B =
[[ 19.1 -20.3  -1.1  -9.9 -11.9   0.9 -18.4   6.8 -16.9   2.5   3.2 -27.5
    1.5 -16.0 -20.3]
 [ 18.1   9.2 -15.1  26.0  18.6   0.2 -43.0 -36.0  15.3  -9.0   5.9  -6.7
   -9.9  24.2  -5.1]
 [-36.7  37.1  16.0  -1.0 -22.8  17.2 -30.1  -1.0  25.3  10.5 -36.4 -22.3
   36.8   6.3 -20.0]
 [ -2.9   3.4  22.9  16.3  39.6  16.8   0.0  19.8  -2.5  -3.3  -0.4 -10.8
  -25.6   1.2 -28.7]
 [ -8.5   6.5 -12.0 -22.2  27.7  12.0  -7.6 -38.3   6.4   2.8   5.2  15.2
    2.4 -15.7   9.2]
 [ 49.0  16.6  20.6  10.9  -0.1  -4.4  -1.8   7.1  -3.5 -27.1  25.7  -7.0
   -9.7 -26.5  55.2]
 [ 20.5  10.0 -31.6   2.5   9.1  16.3  10.1   2.9 -12.0  -2.4  26.4 -16.3
   22.6  -1.9 -13.4]
 [-15.5   6.5  23.2  -4.6   1.9  32.7  18.7  29.6   9.7   6.6  -7.0  18.5
  -23.4   9.1   5.8]
 [ -7.2   7.8 -23.4 -33.4   8.2  19.7 -39.9   1.7  -3.8 -18.9  -3.0  13.5
   16.7  -3.2   9.8]
 [-42.6  39.1 -16.9  -3.5  17.2   6.5  20.6 -17.6 -16.1  12.7 -53.7   7.6
   22.9  28.0 -29.6]
 [ 14.2 -35.9  37.9 -50.5 -11.8  17.1  -4.5  -4.9 -29.4   2.3  16.1 -18.2
  -13.6 -23.0  -6.7]
 [ 14.1  12.9  52.0  14.3 -12.2  27.1   0.7  19.7 -10.2  -4.1 -11.1 -20.7
   17.8  22.2 -28.7]
 [ -9.6  -9.4  -5.2  -5.1   0.9   0.1  27.7   5.2  11.7 -39.6  -2.6   8.4
  -27.4  12.4 -33.3]
 [-18.6  -6.6 -23.8 -19.5 -23.5  33.0 -30.3 -41.8   5.9 -25.6   8.5   4.1
  -10.0  26.0   1.0]
 [ -4.8  -5.1  30.6   5.3  37.7  11.0   7.6  15.7   2.4   6.8  -7.0  16.4
   18.3 -34.8  14.4]
 [ 31.9  29.1  20.7  16.2  30.3  -6.3 -11.2  26.1  -5.2   1.2  -1.0 -16.4
   11.9  13.6 -56.1]]
B[-16, -15] => 19.1
B[10, -15] => 14.2
B[14] => [-4.8, -5.1, 30.6, 5.3, 37.7, 11.0, 7.6, 15.7, 2.4, 6.8, -7.0, 16.4, 18.3, -34.8, 14.4]
B[6, 2] => -31.6
B[3] => [-2.9, 3.4, 22.9, 16.3, 39.6, 16.8, 0.0, 19.8, -2.5, -3.3, -0.4, -10.8, -25.6, 1.2, -28.7]
B[-1, 4] => 30.3
B[:, -15] => [19.1, 18.1, -36.7, -2.9, -8.5, 49.0, 20.5, -15.5, -7.2, -42.6, 14.2, 14.1, -9.6, -18.6, -4.8, 31.9]
B[8] => [-7.2, 7.8, -23.4, -33.4, 8.2, 19.7, -39.9, 1.7, -3.8, -18.9, -3.0, 13.5, 16.7, -3.2, 9.8]
B[-3, -8] => -41.8
B[-10] => [20.5, 10.0, -31.6, 2.5, 9.1, 16.3, 10.1, 2.9, -12.0, -2.4, 26.4, -16.3, 22.6, -1.9, -13.4]
B[-9, -5] => -7.0
B[-13, -14] => 3.4
B[2] => [-36.7, 37.1, 16.0, -1.0, -22.8, 17.2, -30.1, -1.0, 25.3, 10.5, -36.4, -22.3, 36.8, 6.3, -20.0]
B[-4, 5] => 0.1
B[15, -2] => 13.6
B[3, 12] => -25.6
B[:, -6] => [2.5, -9.0, 10.5, -3.3, 2.8, -27.1, -2.4, 6.6, -18.9, 12.7, 2.3, -4.1, -39.6, -25.6, 6.8, 1.2]
B[4, -12] => -22.2
B[11, 6] => 0.7
B[13, -13] => -23.8
B[-4] => [-9.6, -9.4, -5.2, -5.1, 0.9, 0.1, 27.7, 5.2, 11.7, -39.6, -2.6, 8.4, -27.4, 12.4, -33.3]
B[-12, -2] => -15.7
B[14, 13] => -34.8
B[-16, -11] => -11.9
B[-3, -9] => -30.3
B[-3, 3] => -19.5
B[2, 9] => 10.5
B[:, 1] => [-20.3, 9.2, 37.1, 3.4, 6.5, 16.6, 10.0, 6.5, 7.8, 39.1, -35.9, 12.9, -9.4, -6.6, -5.1, 29.1]
B[-5, 9] => -4.1
B[8, -11] => 8.2
B[-5, -4] => -20.7
B[-1, -3] => 11.9
B[10] => [14.2, -35.9, 37.9, -50.5, -11.8, 17.1, -4.5, -4.9, -29.4, 2.3, 16.1, -18.2, -13.6, -23.0, -6.7]
B[8, 9] => -18.9
B[:, 13] => [-16.0, 24.2, 6.3, 1.2, -15.7, -26.5, -1.9, 9.1, -3.2, 28.0, -23.0, 22.2, 12.4, 26.0, -34.8, 13.6]
B[5, -15] => 49.0
B[-7, 1] => 39.1
B[0, -14] => -20.3
B[3, -15] => -2.9
B[15, 6] => -11.2

m =
[[185  89  56 196 119 115 161 181  52 209 135  73 146 151]
 [ 73 168 194  48 121 133  87  71 188  59 119 173 101 107]
 [112 101 126 147 134 133 152 123 138 110 124 105 151 120]
 [104  90 126 156 138 137 164 120 144 101 122  96 163 117]
 [128 118  95 155 162 108  94 147 124  82 104 171  86  90]
 [176 203 125  62  99 106  49 138  87 185 136 185  57 153]
 [141 142 144 141 141 144 145 140 144 143 143 139 147 145]]
m[0, -14]: 185
m[2, 11]: 105
m[4, 7]: 147
m[4, -11]: 155
m[-6, 5]: 133
m[-4]: [104, 90, 126, 156, 138, 137, 164, 120, 144, 101, 122, 96, 163, 117]
m[2, 7]: 123
m[1]: [73, 168, 194, 48, 121, 133, 87, 71, 188, 59, 119, 173, 101, 107]
m[-5, -9]: 133
m[:, 2]: [56, 194, 126, 126, 95, 125, 144]
m[-1, 0]: 141
m[-6, -6]: 188
m[4, 0]: 128
m[:, -14]: [185, 73, 112, 104, 128, 176, 141]
m[3, -11]: 156
m[-5]: [112, 101, 126, 147, 134, 133, 152, 123, 138, 110, 124, 105, 151, 120]
m[-5, -1]: 120
m[:, 11]: [73, 173, 105, 96, 171, 185, 139]
m[-3, 6]: 94
m[-1, -7]: 140
m[:, 3]: [196, 48, 147, 156, 155, 62, 141]
m[2, -10]: 134
m[3, -12]: 126
m[1, -10]: 121
m[:, -10]: [119, 121, 134, 138, 162, 99, 141]
m[5, -5]: 185
m[4, -5]: 82
m[-6, 0]: 73
m[5, -2]: 57
m[2, 3]: 147
m[3, 4]: 138
m[:, 10]: [135, 119, 124, 122, 104, 136, 143]

a =
[[3828 3744 3274 9045 3617 5977 5156 7867 4693 6232 4703 6220 5074 6726
  4667]
 [4556 4095 4350 8147 4286 5490 5100 6992 5023 5909 4691 5974 5297 6440
  4733]
 [5956 6090 5800 3841 5959 5525 5629 4229 5718 5085 5695 5124 5457 4784
  5827]
 [5880 6509 6592 2988 6268 4350 5449 3911 5790 4890 5793 4936 5485 4476
  5836]
 [5129 4905 4866 6093 4548 5467 5652 5940 5209 5736 5321 5427 5228 5743
  5346]
 [4058 4008 3728 8277 4016 5884 4984 7473 4987 5954 4823 5972 5014 6666
  4660]
 [6829 7301 7089 1821 6859 5336 6011 3205 6069 4715 6071 4627 5586 3931
  6374]
 [5403 5018 4574 6072 4651 5704 5316 5784 5302 5542 5231 5661 5381 5657
  5300]
 [4488 4584 4215 6965 4303 6020 5107 6709 5064 5851 5211 5746 5242 6089
  5106]
 [5227 5067 4706 6272 4676 5483 5353 6087 5331 5624 5367 5645 5350 5728
  5337]
 [6253 6159 6008 3678 5864 5297 5195 4277 5835 5019 5794 5060 5321 4660
  5865]
 [5473 5741 5223 4762 5669 5376 5059 5032 5627 5401 5628 5354 5380 5141
  5408]
 [5928 6492 6390 3982 5761 5230 5485 4195 5826 5026 5777 5006 5516 4578
  5877]
 [5304 5666 5771 4739 5690 4498 5402 5139 5482 5396 5523 5298 5722 5207
  5453]]
a[-14][0]: 3828
a[13][-13]: 5771
a[9][-8]: 6087
a[-12]: [5956, 6090, 5800, 3841, 5959, 5525, 5629, 4229, 5718, 5085, 5695, 5124, 5457, 4784, 5827]
a[-12][-11]: 5959
a[13][-6]: 5396
a[:, 1]: [3744, 4095, 6090, 6509, 4905, 4008, 7301, 5018, 4584, 5067, 6159, 5741, 6492, 5666]
a[:, 13]: [6726, 6440, 4784, 4476, 5743, 6666, 3931, 5657, 6089, 5728, 4660, 5141, 4578, 5207]
a[7][4]: 4651
a[:, -7]: [4693, 5023, 5718, 5790, 5209, 4987, 6069, 5302, 5064, 5331, 5835, 5627, 5826, 5482]
a[-4][-3]: 5321
a[12]: [5928, 6492, 6390, 3982, 5761, 5230, 5485, 4195, 5826, 5026, 5777, 5006, 5516, 4578, 5877]
a[7][3]: 6072
a[9][6]: 5353
a[6][6]: 6011
a[10][1]: 6159
a[3]: [5880, 6509, 6592, 2988, 6268, 4350, 5449, 3911, 5790, 4890, 5793, 4936, 5485, 4476, 5836]
a[:, -1]: [4667, 4733, 5827, 5836, 5346, 4660, 6374, 5300, 5106, 5337, 5865, 5408, 5877, 5453]
a[-12][-5]: 5695
a[12][-3]: 5516
a[0]: [3828, 3744, 3274, 9045, 3617, 5977, 5156, 7867, 4693, 6232, 4703, 6220, 5074, 6726, 4667]
a[-4][-11]: 5864
a[4][13]: 5743
a[8][-1]: 5106
a[-8]: [6829, 7301, 7089, 1821, 6859, 5336, 6011, 3205, 6069, 4715, 6071, 4627, 5586, 3931, 6374]
a[-8][11]: 4627
a[9][-4]: 5645
a[-7][11]: 5661
a[-7][8]: 5302
a[-8][-2]: 3931
a[:, 2]: [3274, 4350, 5800, 6592, 4866, 3728, 7089, 4574, 4215, 4706, 6008, 5223, 6390, 5771]
a[13][-14]: 5666
a[-5][-7]: 5331
a[:, -8]: [7867, 6992, 4229, 3911, 5940, 7473, 3205, 5784, 6709, 6087, 4277, 5032, 4195, 5139]
a[11][-4]: 5354
